A small network was shown many inputs. Here are its activations along a few directions, one row for each input.
Each table varies a few parts of the input and shows all the possible inputs, shuffled.
A made-up example of a description, with smaller parts first: one of 6 places along a line, together with either a single point or one of 11 places along a line or (one of 3 separate values, together with one of 5 places around a ring).
Shared parts are said once, and a part with two or three values counts as separate values.
(in the rows, 100 means zero)

Rows:
R1: [ 99, 100, 130,  87, 140, 124, 115,  96,  62, 113, 142,  88]
R2: [113, 101,  32, 101,  74,  82,  99, 136, 131,  59,  91, 106]
R3: [108,  75,  50, 111,  73,  80,  79, 107, 154,  72,  82, 120]
R4: [131, 143, 121, 101, 131, 124,  87,  86,  67, 120,  77, 133]
R5: [106,  97, 141,  64, 125,  94,  83,  65,  67,  96, 124, 118]
R6: [ 95, 111, 147, 107, 123, 103, 137,  83,  61, 111, 121,  92]
R7: [109,  78,  57, 136,  76,  97, 106, 142, 154,  97, 107,  95]
R8: [ 61,  74,  88, 135,  83,  89,  61,  94,  35, 125, 122,  11]
R9: [143, 142, 115,  70, 118, 118,  94,  63,  92, 130,  93, 109]
R10: [ 70, 101,  71, 117,  87,  77,  85, 100, 154,  62,  77, 123]
R11: [ 52,  73,  91, 116,  88,  87, 115, 121, 162,  83,  82, 102]
R12: [116, 110, 142,  84, 118, 139, 121, 108,  69, 136,  80, 108]
R13: [129, 108, 107,  55, 137, 118,  97,  68,  73, 109, 123, 106]
R14: [ 78,  92,  67,  79,  69,  82, 102, 121, 141,  40,  76, 107]
R15: [114, 114, 147,  93, 114,  85,  99,  64,  60,  96, 101, 111]
R16: [136, 132, 143, 113, 123,  97, 113,  81,  52, 101,  84, 105]
R17: [100,  93,  49, 110,  65,  93, 116, 165, 136,  84, 106,  94]
R18: [108, 102, 129,  56, 114, 121, 102,  90,  86, 146, 135, 103]
R19: [121, 115, 126,  74, 110, 128, 116,  91,  89, 153, 107, 106]
R20: [107, 127, 152, 116, 120, 112, 124, 102,  58, 134,  95, 102]
R21: [ 59,  69,  64, 115,  86,  77,  45,  50,  29, 106, 103,  40]
R22: [ 65, 104,  71,  96,  68,  72, 115, 139, 154,  88,  96,  96]
R23: [ 85,  64,  83, 139,  84, 112, 114, 128, 158,  79,  96,  95]
R24: [ 93,  76,  76, 123,  72,  90,  78,  99, 157,  59,  80, 129]
The inputs of R17 and R2 match in every part but one. If R11 is changed in the same way as R17 into R2, which row does it become? -> R10
What do these inputs look like to the network? -> one of 2 separate values, together with either a single point or one of 5 places around a ring or one of 6 places around a ring

Rows:
R25: [ 71, 126, 100, 155,  96, 101,  88,  68,  63,  78, 119,  60]
R26: [122, 101,  43,  89,  84, 107,  78, 131, 147,  81,  56, 103]
R27: [ 55,  94,  46,  90,  67,  50,  91,  82, 106,  69,  97,  82]
R28: [135, 102, 115,  73, 117, 108,  70,  56,  38, 131,  92,  76]
R29: [ 70, 101,  87, 135, 117,  76,  90,  90,  40,  84,  89,  68]
R30: [ 55,  92, 122, 147,  82,  99, 114, 113,  68, 137, 108,  43]
R31: [ 35,  65,  73, 108,  59,  79, 100, 119, 129, 123, 127,  70]
R32: [148, 113, 125, 100, 124,  98,  61,  61,  50, 126, 132,  87]
R33: [ 54,  81,  56,  97,  88,  66,  52, 105, 117,  71,  85,  79]
R34: [130,  89, 147,  92,  93, 109,  97,  98,  53, 178, 123,  65]
R35: [109, 136, 129,  46, 133, 117, 127,  90,  79,  89, 120, 143]
R36: [123, 107, 120, 112, 100,  96, 130,  95, 139,  69,  40, 140]
R37: [ 72, 112,  93, 143,  97,  93,  74, 108,  31,  77, 116,  82]
R38: [ 56,  74, 118, 142,  92, 111, 107, 123,  60, 127, 112,  46]
R39: [128, 104,  43, 104,  88, 111,  85, 124, 153,  67, 107, 107]
R40: [120,  95,  49,  97,  85, 119,  71, 117, 159,  76,  88, 109]
R41: [ 65, 114, 104, 148,  98, 106,  67,  66,  68,  89,  97,  64]
R42: [136, 112, 124,  88, 106, 118,  67,  35,  55, 132, 114,  81]
R43: [109, 142, 141,  52, 142, 111, 101,  86,  98, 111,  65, 133]
R44: [ 71, 111, 100, 145, 116,  88,  69,  86,  57,  94,  67,  56]
R45: [ 44,  62,  85, 112,  73,  64,  79, 141, 131, 122, 121,  72]
R46: [115, 119, 126,  42, 157, 103, 125,  89,  78,  98,  86, 139]
R47: [ 69,  83,  68, 106,  90,  64,  62, 103, 125,  49, 129,  72]
R48: [ 53,  74,  56, 100,  82,  87,  55,  81, 126,  64, 113,  82]
R49: [118, 127, 141,  54, 143, 131, 108,  90,  94,  84, 115, 134]
R50: [101,  65, 129, 121,  87, 125, 152, 140, 138, 112,  90, 146]
R51: [ 98,  96, 156,  49, 126, 140, 149, 120, 100, 139, 111, 114]
R52: [107,  93,  67, 112,  72,  98, 122, 150, 171, 138, 101,  89]
R53: [128, 112, 122, 129,  96, 105, 128,  94, 140,  56,  87, 150]
R54: [102,  96,  63, 109,  57, 112, 120, 150, 166, 135, 102,  95]
R55: [109, 124, 143,  48, 129, 147, 102,  75,  97,  92,  95, 134]
R56: [121,  89, 104, 103, 108,  86, 140, 106, 118,  62,  64, 160]
R57: [ 94, 118, 161,  53, 112, 125, 156, 107, 108, 150, 109, 110]
R58: [129,  77, 140,  79,  94, 116, 116,  86,  50, 170, 130,  53]
R59: [151, 102, 118,  77, 116,  95,  78,  78,  23, 115, 131,  87]
R60: [117, 109,  25, 100,  95,  81,  98, 116, 143,  94,  79, 123]
R61: [149,  93, 112,  63, 115,  94,  96,  58,  21, 119, 100,  73]
R62: [129, 116,  41, 101,  83,  87,  95, 134, 140,  77, 102, 117]
R63: [ 95,  83, 128, 134,  92, 107, 157, 125, 150, 130,  92, 149]
R64: [ 67,  82,  56,  96,  83,  56,  72, 115, 101,  52, 127,  85]
R65: [120, 111, 107, 123,  98,  94, 137, 105, 122,  64,  92, 169]
R66: [120,  96, 118, 124, 105, 117, 116,  82, 146,  69,  68, 155]
The inputs of R30 and R31 match in every part but one. If R37 is changed in the same way as R30 into R31, which row does it become? -> R64
What do these inputs look like to the network? -> one of 6 places around a ring, together with either one of 2 separate values or one of 5 places around a ring
Which other rows does R48 become when the place on the ring of 5 takes its other values? List them by row number. -> R27, R33, R47, R64
Which other rows does R63 become when the choice among 2 separate values takes its other values? List them by row number. -> R50
List by row number the other rows that have the place on the ring of 6 in common with R61. -> R28, R32, R34, R42, R58, R59
A walk changes only the place on the ring of 5. It starts at R35 and steps to R49. List the rest of the walk in order. -> R55, R43, R46

Rows:
R67: [ 77,  94, 116, 107, 103,  93,  91,  91,  69, 102, 119,  79]
R68: [ 77,  74,  22, 117,  61,  74,  86, 145, 181,  57,  86, 102]
R69: [110,  95, 109, 104, 101,  98,  97, 104,  89, 141, 112,  85]
R70: [101, 104, 115,  77, 113, 114, 119, 104, 110, 122,  97, 105]
R71: [ 98, 109, 107, 107, 106,  95,  86,  75,  65,  96,  88,  94]
R72: [114, 110, 119,  91, 113, 110, 125,  99,  95,  96, 100, 129]
R73: [ 69,  77,  38, 137,  58,  76,  97, 147, 178,  44,  78, 103]
R74: [105, 111,  94,  90, 103, 100,  80,  76,  68, 100,  93,  85]
R75: [ 93,  97, 124,  94, 110, 119, 125, 103, 104, 111,  92, 109]
R76: [104,  91, 120, 121,  99, 101, 104, 102,  85, 132, 107,  89]
R77: [122, 112, 113,  73, 107, 108, 115, 100, 100, 105, 103, 125]
R78: [ 86,  98, 104,  91, 101,  96,  86,  92,  73, 108, 124,  71]
R79: [119, 111, 114, 104, 115, 108,  98,  81,  90,  88,  99, 115]
R80: [126, 115, 105,  87, 112, 109,  90,  82,  94,  96, 103, 110]
What do these inputs look like to the network? -> one of 2 separate values, together with either a single point or one of 6 places around a ring
Which other rows does R76 become when the place on the ring of 6 takes its other values? List them by row number. -> R67, R71, R72, R75, R79
Which other rows does R69 become when the choice among 2 separate values takes its other values? List them by row number. -> R76
